A small network was shown many inputs. Here are its activations along a few directions, one row for each input.
In each table, some parts of the input vary, and every possible input appears once, in random order.
Descriptions start from the smaller parts, as in this example, which fits no table here: one of 2 separate values, together with either a single point or one of 9 places around a ring or (one of 4 places along a line, together with one of 8 places around a ring).
Shared parts are said once, and a part with two or three values counts as separate values.

Table:
R1: [  8 -10  12   4  26  -7 -12  -3 -37  -7  14]
R2: [  7 -14 -14 -36 -36   3   9 -18   3  -6 -13]
R3: [  0  21  16  28  27 -11  -9  35  36  32  33]
R4: [ -8 -24  -3 -10 -19 -26   3 -25  -8  10 -26]
R5: [  6   5  -6   2   3  26   6  -7 -32 -12  10]
R6: [ -1 -18 -10 -34 -47   9   1 -26   7  21   3]
R7: [ -3 -18  -8 -33 -37   3   6 -16  -3  30  -1]
R8: [ 10 -21  16 -25   3 -29  -3  -6 -19  -9 -20]
R9: [ -4 -23   1  -2  -7 -21   0 -17 -18 -10 -32]
R10: [-14  24   7  52  12  -1  -5  20  39  32  19]
R11: [ 11 -11  -9 -30 -20   7   7 -14  -5 -27 -18]
R12: [  2  14  -5  19  23  46  -7  -8 -32 -41  23]
R13: [-15   0   4  44  39  14 -10  -8 -43 -29  12]
R14: [-21  29  -3  30   9 -26  -2  38  72  28 -10]
R15: [ -7 -14   0  14   6 -13   3 -14 -25 -22 -22]
R16: [-18 -31  -2  -9 -33 -25  -2 -27  -5  33  -6]
R17: [  1  29  12   6  22 -32  -9  46  70  28   0]
R18: [-4 32 -7 25 -2 27  3 28 50 16 33]
R19: [  7 -26  12 -32 -11 -35  -1  -9 -10  10 -13]
R20: [-3 32  2 24  7 23  8 33 44 27 23]
R21: [  9  -3  -4 -11   1  11  13  -5 -23 -26 -14]
R22: [ 12  -4 -11 -13  -3  17   7 -11 -15 -38  -7]
R23: [  0  12  -2  21  30  40  -2   1 -43 -32  19]
R24: [  8   3 -14   0   0  31  -1 -12 -25 -23  15]
R25: [ -7  -6   2  29  12   3  -7 -18 -31  -9   1]
R26: [  7   4  14  22  53  11 -19   1 -49 -26  25]
R27: [ 11 -11  12  -8  18 -19  -4  -4 -28 -19  -9]
R28: [  0 -26   9 -31 -22 -31  -6 -21  -7  37   6]
R29: [-5 43 -3  6 -4  0  9 45 75 24 -4]
R30: [  3 -17  -1 -33 -29  -1  13 -11  -3   5 -21]
R31: [ -3  36 -13   4  -1   4  -1  43  83  12   5]
R32: [  9  -8  -3 -26 -19   2  12  -9 -15 -11 -25]
Question: The inputs of R15 and R21 match in every part but one. If R14 is changed in the same way as R15 into R21, which row does it become?
Answer: R29
Question: What is each input in this table made of?
Answer: one of 4 places along a line, together with either one of 2 separate values or one of 6 places along a line
Question: Change only the choice among 2 separate values in R3. List by row number the other rows that result.
Answer: R17
Question: Change only the choice among 2 separate values in R18. List by row number the other rows that result.
Answer: R31

Table:
R33: [-2 44  9 32 24 13 -2 47 27 -3  6]
R34: [-17  34  -9  50  14  16  -2  30  28  11  13]
R35: [-10   5  16  16  14 -31 -11  25  64  66  23]
R36: [  5 -37  15 -37 -11 -45 -10 -24 -43  -8 -41]
R37: [  4 -44   7 -42  -9 -47 -11 -32 -50   9 -22]
R38: [ -9 -23   7  16  -4  13   7 -31 -59 -23  -7]
R39: [ 10  -6 -29 -44 -56  25  18  -4  42   3 -30]
R40: [ 12  23   1  18  34  28  -4   9 -26 -54  19]
R41: [ -1 -18  11 -13  19  15  11 -16 -60 -42 -16]
R42: [ -9  20  13  10  22 -40  -1  44  67  31  -6]
R43: [ 19  22   7  17  25  30 -14  -1 -34 -36  30]
R44: [-13 -38   6 -17 -18 -47  -8 -50 -38   1 -25]
R45: [ -8  15  -7  33  26  35  -8 -14 -21 -38  23]
R46: [  6  13  -6  24  31  29 -11  -4 -19 -54  18]
R47: [  3   1 -21 -58 -53  18  20   9  34  -8 -23]
R48: [ -3   7 -16 -32 -75  20  18 -18  35  15 -23]
R49: [ 0 38 -4 28 29 16  1 42 20 12 22]
R50: [-13  16   9  34  14 -33   2  21  77  46   7]
R51: [  2  17  12  15   9 -44  -3  44  58  48  10]
R52: [  5 -39   7 -30  -9 -41 -15 -43 -37   4 -49]
R53: [-11  30  -3  36  32  20  -2  35  35   6   7]
R54: [  8  -8 -23 -50 -62  18  20 -14  35  20   7]
R55: [ 12   5 -21 -57 -53  16  24  -2  37  15  -2]
R56: [  7 -26  -2   8  11  17   8 -22 -56 -33 -19]
R57: [  6   4  -9  18  29  34 -14 -10 -30 -27  45]
R58: [ -1  18   8  25  16 -36  -3  32  73  35 -10]
R59: [  4 -28   9   2  -5  14   4 -28 -65 -15  13]
R60: [  5 -49  11 -30 -21 -41 -16 -41 -50  21 -11]
R61: [-8 25 -1 37 21 21 -4 32 25 24 38]
R62: [  0 -21   5  -8   5   5   7 -14 -67 -27   6]
Question: The inputs of R52 and R36 match in every part but one. If R39 is changed in the same way as R52 into R36, which row does it become?
Answer: R47
Question: What is each input in this table made of?
Answer: one of 5 places around a ring, together with either a single point or one of 5 places along a line
Question: List by row number the other rows that have the place on the ring of 5 in common with R35.
Answer: R54, R57, R59, R60, R61

Table:
R63: [  0  20   4 -10  -3 -41   3  41  78  24 -18]
R64: [-22  17  12  62  34  -7 -18  24  21  44  33]
R65: [ -5 -10 -19   1 -23  35   9 -33 -40 -38 -10]
R66: [-13  37 -13  38   0  51   2  22  43  19  40]
R67: [ -9   2  13   7   1 -45 -13  27  60  79  21]
R68: [-14  34   1  45  32  -3   3  38  42  -8  -6]
R69: [  8 -28 -10 -63 -42 -13  16 -30 -18 -15 -46]
R70: [ -7 -13 -18   2 -30  47   6 -40 -47 -17  16]
R71: [ 21  17   5  -6  28  24  -1  14 -29 -46   6]
R72: [ -9  38 -12  37  17  19   8  40  47 -10   0]
R73: [  7 -30 -13 -61 -52   5  19 -35 -20 -11 -26]
R74: [ 16  14  16   3  43  -1  -8  14 -36 -48   0]
R75: [-14 -34   6  27  10 -12 -16 -44 -62   5   6]
R76: [  0  26 -12 -19 -26   3   8  32  85  28   4]
R77: [ 17  -2  23  14  54 -10 -15   5 -46 -26  14]
R78: [  1  25 -13 -14 -33  13   6  24  79  56  28]
R79: [ -7  12  14   5   4 -50 -11  34  70  50  -5]
R80: [  6 -48  14 -41 -20 -49   0 -35 -34  10 -38]
R81: [ -8 -19  -5  11   9  -7   1 -29 -43 -45 -33]
R82: [ 10 -36   5 -48 -30 -38   9 -29 -23 -11 -51]
R83: [  9 -35 -11 -60 -64  16  16 -45 -26  14  -3]
R84: [ 17  21   2  -6  18  46   0   7 -30 -44  24]
R85: [  2 -56  14 -36 -24 -41  -7 -42 -45  37 -11]
R86: [ 21  11   3  -7   7  55  -3  -1 -38 -20  49]
R87: [  4  25  -8 -20 -19 -17   6  40  83  24 -13]
R88: [-12  41 -12  38   6  39   8  32  49  -2  16]
R89: [ -3 -14 -20   2  -6  17   8 -27 -41 -45 -27]
R90: [ 10  -6  27  16  47  -5 -23  -2 -56   0  41]
R91: [ -8 -31   3  24  16 -19  -6 -35 -53 -19 -20]
R92: [-16  22   7  58  43 -15  -6  33  29  16   7]
Question: The inputs of R77 and R91 match in every part but one. If R84 is changed in the same way as R77 into R91, which row does it become?
Answer: R65
Question: What is each input in this table made of?
Answer: one of 5 places along a line, together with one of 6 places along a line
Question: Change only the place on the line of 5 in R85. List by row number the other rows that result.
Answer: R64, R67, R75, R90

Table:
R93: [-2 47  0 43 33 18 -3 46 53  2 23]
R94: [ -3 -19   8 -12  -5 -39 -10  -7   8  28 -16]
R95: [ -3  -2  11  28  36 -13 -17   5 -25  -5  11]
R96: [ -9   4   1  27  21  13  -5  -7 -21  -3  19]
R97: [ -5 -13   0 -10 -26 -15   3 -14   9  29  -5]
R98: [  9   1  -6   1   7  30   7  -7 -34 -45   0]
R99: [ -6  30   0   1 -14 -10   6  41  81  34   1]
R100: [  5 -17   4 -30 -16 -26   6 -10  -7  -2 -34]
R101: [  2   1  -4  12   8  33   2  -9 -30 -11  31]
R102: [  3  -1   4   8  28   1  -3  -2 -37 -36  -8]
R103: [  7 -17  -9 -39 -35   4  12 -18   0 -11 -27]
R104: [  0 -14  -7 -29 -37   4   3 -18   1  21   6]
Question: What is each input in this table made of?
Answer: one of 2 separate values, together with either a single point or one of 5 places around a ring
Question: Change only the place on the ring of 5 in R97. List by row number the other rows that result.
Answer: R94, R100, R103, R104
Question: Change only the choice among 2 separate values in R101. List by row number the other rows that result.
Answer: R104
